These are the activations of a small neural network, seen along a few directions. Each row is one input.
In each table, some parts of the input vary, and every possible input appears once, in random order.
Descriptions start from the smaller parts, as in this example, which fits no table here: one of 2 separate values, together with either a single point or one of 9 places along a line or (one of 6 places along a line, together with one of 8 places around a ring).
Shared parts are said once, and a part with two or three values counts as separate values.

Other details of the inputs shift rows strongly along two fixed directions, in all tables alike. That doesn't count.

A family of inputs:
x1: [-25 -10 -24  15  13  29   0  17  -8  -6  -1  -8 -14]
x2: [-25   9 -19 -15  23  28   8   5  24  33  12  13 -36]
x3: [ 18 -15  40  39  10 -12   5   6   4  32   5 -32  30]
x4: [-19  -1   2  -7  27  18  16  -6  27  38  14  10 -19]
x5: [ 37  -7  -8  -9 -47 -29 -11 -15 -24 -50 -17  11  28]
x6: [-12   5 -21 -15   4   0 -10 -10  12  -6  -3  13 -12]
x7: [-23 -11  36   6  37  24  33  -6  33  74  29   2 -41]
x8: [  2 -14  42  24   6   5  10   2   7  26  10 -38  47]
x9: [-40  24 -47  20  10  30 -18  25 -15 -27  -9  24 -57]
x10: [-19  -7   1  18  34  19   7  25  -5  21  26 -11  -8]
x11: [ -6 -11 -22  -8  -2  -1  -8 -10  -8   3  -9  14 -25]
x12: [-18 -14  25   4  43  22  38  -7  29  77  24  -1 -27]
x13: [-13  20 -39   6 -12   3 -42  13 -41 -59  -4   9 -10]
x14: [ 18  -1  46  -7  -1 -19   6 -12  22  21   5 -18  19]
x15: [  1   1  -7 -12   4   1   8  -6   9  -3  -3  13   3]
x16: [  7  -6 -17 -13  -3  -2  -8  -7  -1  18  -6  -1  -2]
x17: [-20   2   8  -5  16   8   7  -9  25  24  13   6 -31]
x18: [ 21  -2  34  -2  -3 -17  30 -13  22   7  15  -8  33]
x19: [ -8   0   9  -5  12  17  27   9  10  19   7  13 -41]
x20: [ 44  -9  21  -4 -25 -28  13 -19  -5 -11  -3  -5  54]
x21: [-18   1  -7  11  -7  10  -8   9  -8 -17  -6 -14  28]
x22: [ -4   5  21 -12  20   4  18  -1  28  28   9  -4  -6]
x23: [-11  -2  17  -6  19  18  19   4  15  37  10   7 -39]
x24: [  1  -5 -22  -5  -9   3  18   0 -12 -16  -3  22 -29]
x25: [ 15 -11  46   1  -4 -15   0 -23  18  31  11 -13  18]
x26: [-23  -1 -42  20  16  21  -8  29 -11  -9  -9  11 -28]
x27: [  6   6 -26 -19 -16 -14 -14  -9  -3 -40 -16  15   7]
x28: [ -9   4   1  -4  19  18  41   2  21  15  18  17 -17]
x29: [  1  -2 -24 -16   4   5   1   1  -8   1 -14  13 -19]
x30: [-17  12   2  17  -8   5 -12  -1 -10 -24  -5 -20  12]
x31: [-14   6 -13  16  11  12 -18  18 -24 -16  13  -2 -13]
x32: [-16  -3 -59  10 -15  18 -33  13 -35 -59 -23   3 -23]
x33: [ 41  -2  23 -13 -20 -30   4 -11   3 -12 -12 -10  56]
x34: [ -7   7 -15  -9  -9   3  13   0   6 -29   4  22 -28]
x35: [ 37 -16  20  -7 -26 -34 -17 -21  -6  17  -8 -24  38]
x36: [ 18 -15  32  -2   5 -12   7 -21  15  39   7 -11  32]
x37: [  7   6 -23 -19 -28  -9 -35 -10  -8 -22 -12   7 -10]
x38: [-21   5  24  17  29  10  11  20   3  27  30 -15  20]
x39: [-22  -4  31   2  35  29  30   2  35  81  32  -6 -46]
x40: [ 23 -20  38   3  -3 -20  17 -16   4  28   2 -12  19]
x41: [ 38 -13  22  -7 -20 -30  -2 -21  -3  -2 -10  -8  53]
x42: [-44  24 -32   5  22  19  -9  26 -14 -19  14   9 -23]
x43: [ 50  -8  49  -7 -36 -41  -5 -18  -1 -14 -10 -19  54]
x44: [-19   3  14  -4  18  11  22  -1  26  19  14  10 -35]
x45: [ 27   6 -14 -21 -42 -34 -44 -19  -8 -35 -19  -7  28]
x46: [ 29  -4  -2 -13 -43 -31 -29 -19 -17 -47 -21   8  25]
x47: [-16   6 -47 -20   3  21 -13   3   0   3  -5  21 -38]
x48: [-18  16 -37 -21   7  14   8  12   7 -27  -7  26 -40]
x49: [ 15  -6  47  39   8  -9   3   5   6  31   8 -29  32]
x50: [ -4  10 -31  13 -15  -8 -28  17 -19 -36 -22   5  27]
x51: [-24  22 -10  13  11   5 -15  14 -18 -21  13  -4  -9]
x52: [-18   0 -16  18  -4  22 -15   8 -17 -24  -6  -8 -12]
x53: [ 29   0   7 -18 -15 -22 -11 -12   1 -11 -16  -4  41]
x54: [-18   3 -12 -13  25  27  18   8  12  26   3  18 -41]
x55: [ 19  -4   5  23 -13 -18 -20   9 -13 -11 -14 -15  50]
x56: [  8  -1 -38 -17 -20  -6  -7   5 -24 -38 -24  21 -26]
x57: [-21  12  23  28  23   4  14  16  17  30  11 -15  11]
x58: [ 13   1  -8 -14  -4  -1  10   1  -3  -8  -9  11   0]
x59: [-11  12 -26 -20   2   6 -12  -2  14   2   0   7 -18]
x60: [ 15  -3 -11 -12  -3  -4  12   1  -9  -6 -13   8  -2]
x61: [ -4   1 -56 -22 -18   1 -23   5 -28 -39 -29  28 -40]
x62: [ 16 -14  44  28  18 -10   2   7  -7  26  26 -37  33]
x63: [ -6   7  -8 -15  -5   7  -8   1   1  -9  -6  16 -33]
x64: [ -2  -6 -26 -11   3   4   7  -4  -8  -4 -11  19 -17]
x65: [ 11  13  14  26 -16 -26 -22   0 -11 -20 -13 -20  40]
x66: [-17  -1  38   7  25  25  53   3  33  43  36  10 -42]
x67: [  1  -2  54  30   1   4   6  -8   5  19  13 -40  33]
x68: [-10   3 -53 -17 -19   7 -19   0 -22 -46 -21  38 -43]
x69: [ -6  10 -11 -15  -4   1   6   6   7 -22  -5  15 -29]
x70: [ 45 -13  18  -2 -23 -31  15 -19 -11  -8  -6  -7  51]
x71: [ -1   5  10  12 -19 -13 -15  -4 -11 -25 -10 -30  54]
x72: [ 14  -4   9  12  -5 -16 -22  10 -24 -16   7 -20  52]
Each input here is: one of 8 places around a ring, together with either one of 3 separate values or one of 6 places along a line.
Changing only the place on the ring of 8 turns x31 into x13. The same change can be made to x19. Which row results?
> x43
Changing only the place on the ring of 8 turns x35 into x45. The same change can be made to x32. Which row results?
> x30
Which other rows does x44 become when the place on the line of 6 takes its other values? List them by row number.
> x14, x17, x34, x45, x69
Which other rows agree with x28 in the place on the ring of 8? List them by row number.
> x2, x4, x15, x21, x33, x38, x50, x53
Which other rows does x68 become when the place on the line of 6 takes its other values? List them by row number.
> x5, x7, x19, x23, x39
Start at x3 and move only the place on the ring of 8, one step at a time. The first step leads to x49. Which rows follow, in order?
> x9, x65, x57, x50, x55, x26
Which other rows does x1 become when the choice among 3 separate values takes its other values? List them by row number.
> x10, x26

A family of inputs:
x73: [-12  -4  28   5  30  12  19   4  16  43  27 -14   1]
x74: [ 13  -7  34   5   7 -13  -4  -7   7  33  14 -23  32]
x75: [ 10   9  14   3  -6 -16  -8   3  -2 -18   4  -4  20]
x76: [ 10  -7 -15   2 -11  -4 -19   0 -17  -7  -8  -3  11]
x77: [-28   0   9  15  36  33  33  17  16  39  26   1 -39]
x78: [-10  10 -26  -5   1   4 -13   9 -11 -26   1   9 -11]
x79: [ 13  -1  20  -1 -15 -18 -20 -15   5  -2  -4 -26  51]
x80: [  4   1 -27  10 -17  -3  -9  11 -23 -47 -18  13  -4]
x81: [ -4   7 -51 -14 -14  -7 -45   3 -27 -34 -20  16 -17]
x82: [-42  26 -14   1  15  27   8  12  13 -13   8  12 -34]
x83: [ 57 -23  74 -12 -29 -49  14 -47  20  28   8 -20  61]
x84: [-11   4 -22  11  -3  10  12  14 -20 -37  -9  13 -13]
x85: [ -9  20 -18  -3 -18  -6 -27   1  -1 -43 -13   5   4]
x86: [-15  11  38  11  28  10  34  10  18  27  31  -8  -2]
x87: [  4 -10 -33   5 -11  -1 -23   4 -27 -14 -24   7 -11]
x88: [ 23   2 -34 -32 -18 -15  -1 -10   0 -26 -27  29   1]
x89: [-26  -5  -4   8  31  32  22  14   7  32  19   3 -32]
x90: [  3  11 -31   0 -23  -6 -12   8 -29 -59 -14  13   6]
x91: [ 45 -12  32 -26 -32 -29   1 -32   4  -3  -9  -7  22]
x92: [-12   1 -19 -19  12  10  27 -10  22  17   5  36 -39]
x93: [-16   5   1   0   6   8 -14  -3  13  17   2 -10  -2]
x94: [ -3 -10 -32   6  -5  10 -13   7 -22 -13 -15   7 -11]
x95: [-21  -2 -18   6  21  22  -1  12  -1  29   4   9 -45]
x96: [ 18 -17  40  24   5  -7  22  -1   3  24   8 -25  33]
x97: [-10  -3  14 -25  27  23  47   6  34  49  12  15 -53]
x98: [ 26 -21  16  12 -13 -15  -2  -7 -16  -2  -9 -21  48]
x99: [ -6   4   8  13   9   8  14  12   4   2  10   3 -12]
x100: [ -8  12 -11  -2 -11  -3 -20  -3   2 -22  -6  -6  10]
x101: [  6   0  24   3  -4 -16 -22 -14  12  26  -4 -23  24]
What is each input in this table made of?
> either one of 5 places around a ring or (one of 4 places along a line, together with one of 6 places along a line)
Which of the alternatives is x80?
> one of 4 places along a line, together with one of 6 places along a line
Which other rows does x85 become when the place on the line of 4 takes its other values? List them by row number.
> x75, x80, x99
Which other rows does x82 become when the place on the line of 6 takes its other values? List them by row number.
> x79, x85, x93, x100, x101

A family of inputs:
x102: [-25   8 -66  -7   2  19 -37  16 -32 -39  -8  21 -26]
x103: [ 21 -12  24  13 -11 -19 -19  -8  -4   9  -9 -32  68]
x104: [  4  20 -67 -37 -48 -17 -58 -10 -18 -92 -33  37 -21]
x105: [-32  -7  -3   2  47  38  46   7  30  67  19  24 -75]
x106: [ 27 -15 -15  15 -28 -26 -37  -5 -28 -29 -20 -16  47]
x107: [ 4 -6 34 -6 23  9 34 -8 35 67 12 -6 -1]
x108: [ 18 -23  61   5  15  -2  37 -13  17  61  14 -14  -6]
x109: [-17   0  46  17  27   5  12   1  24  49  22 -36  20]
x110: [-46  27 -29  21  34  41  39  47  -4 -31  14  31 -58]
x111: [ 39 -21  49  27 -20 -23 -10  -5 -16  16   2 -44  57]
x112: [ -8  14 -53 -34 -12   3 -20  -2   0 -34 -18  24 -33]
x113: [-31   5 -36 -24  26  28  15  10   8  22  10  36 -69]
x114: [ 17  16  16   9 -37 -38 -47 -16 -19 -41 -14 -25  60]
x115: [ 28  -6  38  -1 -17 -16  46 -14   6 -24   9  -1  38]
Changing only one part turns x102 into x113. The same change can be made to x106. Which row results?
> x105
What is each input in this table made of?
> one of 2 separate values, together with either a single point or one of 6 places along a line
Which other rows does x114 become when the choice among 2 separate values takes its other values? List them by row number.
> x104
Which other rows does x115 become when the choice among 2 separate values takes its other values? List them by row number.
> x110
